Each row below is a small network's average activation on inputs in which a field has the value named, seen along a few directions.
Related values have similar rows: they may be neighbours, one step apart, or belong to one group.
In the rows, 500 means zero.
Strong random noise was added to every row along 15 fixed directions; ignore it. To show where, here is one row again and again, with new noise each time:
242 866 418 835 334 512 238 183 714 433 794 543 320 442 214 568 269 332 492 503 494 470 639 622 590 478
336 735 356 537 613 329 454 462 664 735 274 650 448 628 750 583 603 688 392 669 346 520 530 396 731 626
734 215 559 436 443 538 510 500 469 387 275 472 458 486 552 573 368 410 331 745 665 765 306 502 545 740
205 366 477 289 411 568 423 415 648 368 780 490 548 458 73 79 118 432 545 459 482 327 919 733 430 686
234 683 543 453 363 646 495 224 559 426 600 782 978 420 612 569 664 540 298 411 466 599 406 759 839 333
678 432 334 675 453 489 525 630 534 479 313 513 485 541 631 543 641 557 450 508 659 637 356 227 399 428
416 486 602 306 571 415 328 441 534 446 675 394 566 214 442 332 362 381 516 541 484 569 422 511 416 550
468 785 530 651 525 384 368 313 568 439 652 304 280 275 378 552 273 259 522 553 350 551 397 492 708 466
633 491 439 539 439 528 539 624 543 524 544 579 662 472 405 478 587 401 635 295 584 351 443 441 205 647
509 345 410 525 584 548 583 769 418 390 412 564 586 380 300 382 99 193 479 575 575 696 210 273 409 746
407 487 363 574 506 681 468 283 505 238 614 535 567 452 336 616 471 421 394 458 596 658 509 512 732 393
346 593 541 606 442 625 418 542 359 521 496 630 645 493 646 696 453 592 328 703 708 644 349 486 614 320
354 588 419 474 677 277 325 444 801 483 486 894 389 594 423 588 543 370 511 383 299 435 625 533 542 591
802 537 431 593 387 437 518 331 665 301 417 339 208 513 522 520 612 531 456 458 258 630 622 485 688 507
543 601 512 878 482 498 423 548 677 357 432 717 241 497 496 682 263 179 432 416 416 604 331 444 652 478
767 416 534 491 363 606 561 467 455 134 675 203 150 515 193 473 311 510 574 432 335 375 910 678 661 387
578 680 379 450 422 419 644 543 274 386 669 507 513 634 72 542 622 458 614 446 352 521 661 421 441 254


Field Kez:
s9: 689 223 412 604 549 573 670 674 453 530 196 492 367 757 460 721 380 551 524 602 877 222 605 570 680 508
s8: 480 470 653 533 568 520 434 840 395 483 522 878 559 509 662 675 568 632 542 381 449 395 456 611 311 423
s7: 464 561 700 325 316 402 338 211 379 597 653 431 635 433 470 470 726 499 432 655 510 719 369 702 212 437
s5: 525 622 408 374 366 417 584 291 561 409 584 310 578 406 418 190 570 548 508 424 208 710 544 514 538 441
s1: 283 300 306 639 508 492 375 555 719 252 526 623 463 524 310 288 181 467 489 406 597 388 626 578 493 255
s6: 657 609 533 672 318 608 672 381 374 665 519 551 385 851 295 690 717 373 610 429 542 550 544 500 251 630
s2: 556 451 597 589 483 693 635 714 395 439 443 487 444 502 477 410 185 399 556 409 294 481 448 573 446 701
s3: 440 731 332 617 561 476 326 386 478 343 737 443 536 261 391 580 591 634 578 510 441 643 382 362 439 395
s4: 548 403 604 332 580 441 319 440 485 443 537 373 332 463 631 642 543 834 506 748 434 396 731 706 513 667
Kez is arranged as 3 separate groups.
Q: Which other values are in the same group as s2? Give them in the order they are listed.
A: s7, s1
Q: Which other values are in the same group as s5? Give them in the order they are listed.
A: s9, s6

Field Nirit:
f4: 339 462 224 666 379 485 574 331 713 487 397 589 648 622 360 403 461 443 451 419 665 435 504 565 578 484
f6: 444 536 640 406 449 382 271 183 655 466 513 673 470 474 492 618 543 364 373 590 497 669 481 715 625 574
f5: 601 247 622 462 428 852 797 459 386 368 552 509 544 592 365 332 502 185 471 227 431 777 481 393 460 671
f1: 691 502 585 492 214 337 649 497 590 593 199 568 581 623 590 351 561 432 377 587 369 638 354 626 497 544
f7: 503 261 366 545 601 570 470 497 542 338 556 684 591 485 327 526 617 321 557 244 667 517 420 344 315 498
f8: 814 537 418 392 764 341 624 413 608 399 468 162 175 349 580 460 695 534 680 295 18 490 595 376 638 745
f9: 718 317 668 314 489 482 569 685 398 296 602 564 797 346 475 630 634 533 620 338 638 175 474 776 474 236
f2: 460 810 378 676 615 342 317 434 534 442 603 621 119 638 281 760 422 423 522 630 316 607 611 356 592 376
f3: 579 461 608 438 539 622 569 318 524 487 572 548 294 680 583 483 859 465 507 179 177 649 669 453 405 462
Nirit is arranged as 3 separate groups.
Q: Which other values are in the same group as f6? Give them in the order they are listed.
A: f5, f2
Q: Which other values are in the same group as f1? Give them in the order they are listed.
A: f4, f3
